Look-ups in named tables: a row name and a column name give one cell, copied from the table.

vefel =
cols = redeger, fisavis, fatot, tedifi, zesifip
pab: [219, 221, 241, 221, 231]
nunud: [224, 221, 239, 223, 218]
dironog: [224, 236, 252, 247, 235]
zudekin: [222, 228, 253, 247, 234]
guko: [58, 68, 53, 63, 59]
rofo: [216, 203, 243, 221, 240]

fatot of guko = 53
fatot of zudekin = 253
redeger of nunud = 224
zesifip of dironog = 235
zesifip of rofo = 240
zesifip of guko = 59
fisavis of zudekin = 228
tedifi of zudekin = 247
zesifip of pab = 231
redeger of guko = 58
redeger of pab = 219
fatot of rofo = 243
fisavis of dironog = 236
tedifi of nunud = 223
fisavis of guko = 68
fatot of dironog = 252
redeger of rofo = 216
tedifi of guko = 63
redeger of zudekin = 222

kede =
,leti,luf,sen,von,pak,modeber,nogivo,vumakov
bedi,127,150,145,152,127,149,149,229
moradun,127,161,81,54,127,160,160,178
zat,127,90,154,227,127,91,92,184
fadoto,127,52,134,242,127,53,54,131
sig,127,162,132,121,127,161,161,227
gab,127,108,156,210,127,108,108,202
rit,127,42,95,198,127,44,45,86
girilev,127,111,57,76,127,111,111,111
ruvu,127,158,138,133,127,157,157,229
dotema,127,86,138,210,127,87,87,165
gopok,127,57,111,205,127,58,59,114
zuk,127,168,89,58,127,166,166,191

nogivo of ruvu = 157
luf of rit = 42
sen of zuk = 89
vumakov of gab = 202
luf of girilev = 111
modeber of zuk = 166
vumakov of bedi = 229
vumakov of dotema = 165
von of girilev = 76
pak of fadoto = 127
nogivo of gab = 108
sen of rit = 95
von of sig = 121
Row with the largest modeber: zuk

fazelu:
|  | vik | zutumed | zasere | bazel | gofas | pap | zizule |
|---|---|---|---|---|---|---|---|
| lom | 87 | 80 | 68 | 91 | 113 | 82 | 74 |
| ramig | 72 | 110 | 120 | 102 | 101 | 94 | 106 |
| ravoled | 95 | 83 | 71 | 90 | 95 | 52 | 100 |
| kuva | 116 | 45 | 110 | 70 | 56 | 101 | 109 |
| delamag | 94 | 71 | 95 | 79 | 113 | 92 | 78 |
| disonin | 94 | 184 | 69 | 87 | 82 | 105 | 95 |
| veke | 100 | 192 | 96 | 97 | 88 | 98 | 78 |
| sas | 101 | 90 | 134 | 115 | 52 | 83 | 95 |
| dotu | 53 | 85 | 144 | 89 | 72 | 107 | 82 |
| defub | 105 | 54 | 76 | 75 | 125 | 65 | 97 |
| vak | 148 | 105 | 109 | 75 | 116 | 75 | 91 |
| sonod | 104 | 98 | 144 | 97 | 16 | 97 | 100 |
| firoseb | 92 | 144 | 65 | 101 | 35 | 104 | 97 |

pap of ramig: 94
vik of disonin: 94
zizule of sonod: 100
bazel of delamag: 79
pap of firoseb: 104
gofas of delamag: 113

radibib =
,dig,sim,kug,daru,gudizut,dumonok
zamap,129,606,595,547,-71,39
ruz,879,-937,-223,31,390,570
fus,534,-327,222,463,-58,80
lan,671,-494,-95,-6,428,546
dob,208,399,502,507,-89,39

gudizut of ruz is 390
sim of dob is 399
sim of zamap is 606
kug of fus is 222
daru of lan is -6
gudizut of dob is -89
gudizut of lan is 428
kug of ruz is -223
kug of lan is -95
gudizut of fus is -58
sim of fus is -327
daru of fus is 463
dig of fus is 534
dumonok of dob is 39
dig of ruz is 879
dig of zamap is 129
gudizut of zamap is -71
dig of dob is 208
daru of dob is 507
dig of lan is 671
Which row has the largest sim? zamap

lav =
fields: kitafom, numid, bavod, vonipo, kob, sisotav
vub: [140, 176, 159, 104, 110, 154]
muvo: [121, 63, 197, 194, 109, 172]
digiv: [146, 123, 115, 133, 99, 130]
gavi: [253, 161, 86, 76, 99, 96]
vepad: [159, 158, 107, 78, 167, 156]
lir: [136, 110, 145, 193, 105, 165]
dori: [116, 121, 176, 65, 156, 186]
salifed: [90, 157, 82, 180, 155, 100]
zapomeb: [139, 165, 126, 141, 214, 77]
bidideg: [165, 171, 78, 164, 112, 98]

kob of muvo: 109
sisotav of vepad: 156
numid of zapomeb: 165
bavod of muvo: 197
kob of gavi: 99
bavod of bidideg: 78
bavod of vub: 159
kitafom of digiv: 146

rapas:
	mezumom	ridu	kem	zugumir	nitaz	gir	gikar	gil
geterad	109	58	193	173	49	128	167	156
zefi	39	87	108	93	82	128	204	152
pesibut	133	12	87	44	122	89	161	44
guridi	84	46	91	71	114	116	104	98
lazepo	91	137	101	111	118	83	125	129
gok	167	84	114	100	84	71	124	102
kivoso	93	118	128	128	145	58	54	115
dor	101	58	168	148	42	121	157	186
fus	91	91	152	135	59	176	82	121
vimif	32	117	113	104	122	156	103	145

What is the nitaz of pesibut in rapas? 122
What is the gikar of vimif in rapas? 103
What is the gir of geterad in rapas? 128
What is the kem of fus in rapas? 152
What is the nitaz of geterad in rapas? 49
What is the nitaz of lazepo in rapas? 118
What is the ridu of guridi in rapas? 46
What is the gikar of fus in rapas? 82
What is the zugumir of fus in rapas? 135
What is the kem of geterad in rapas? 193
What is the ridu of lazepo in rapas? 137
Which row has the largest nitaz? kivoso

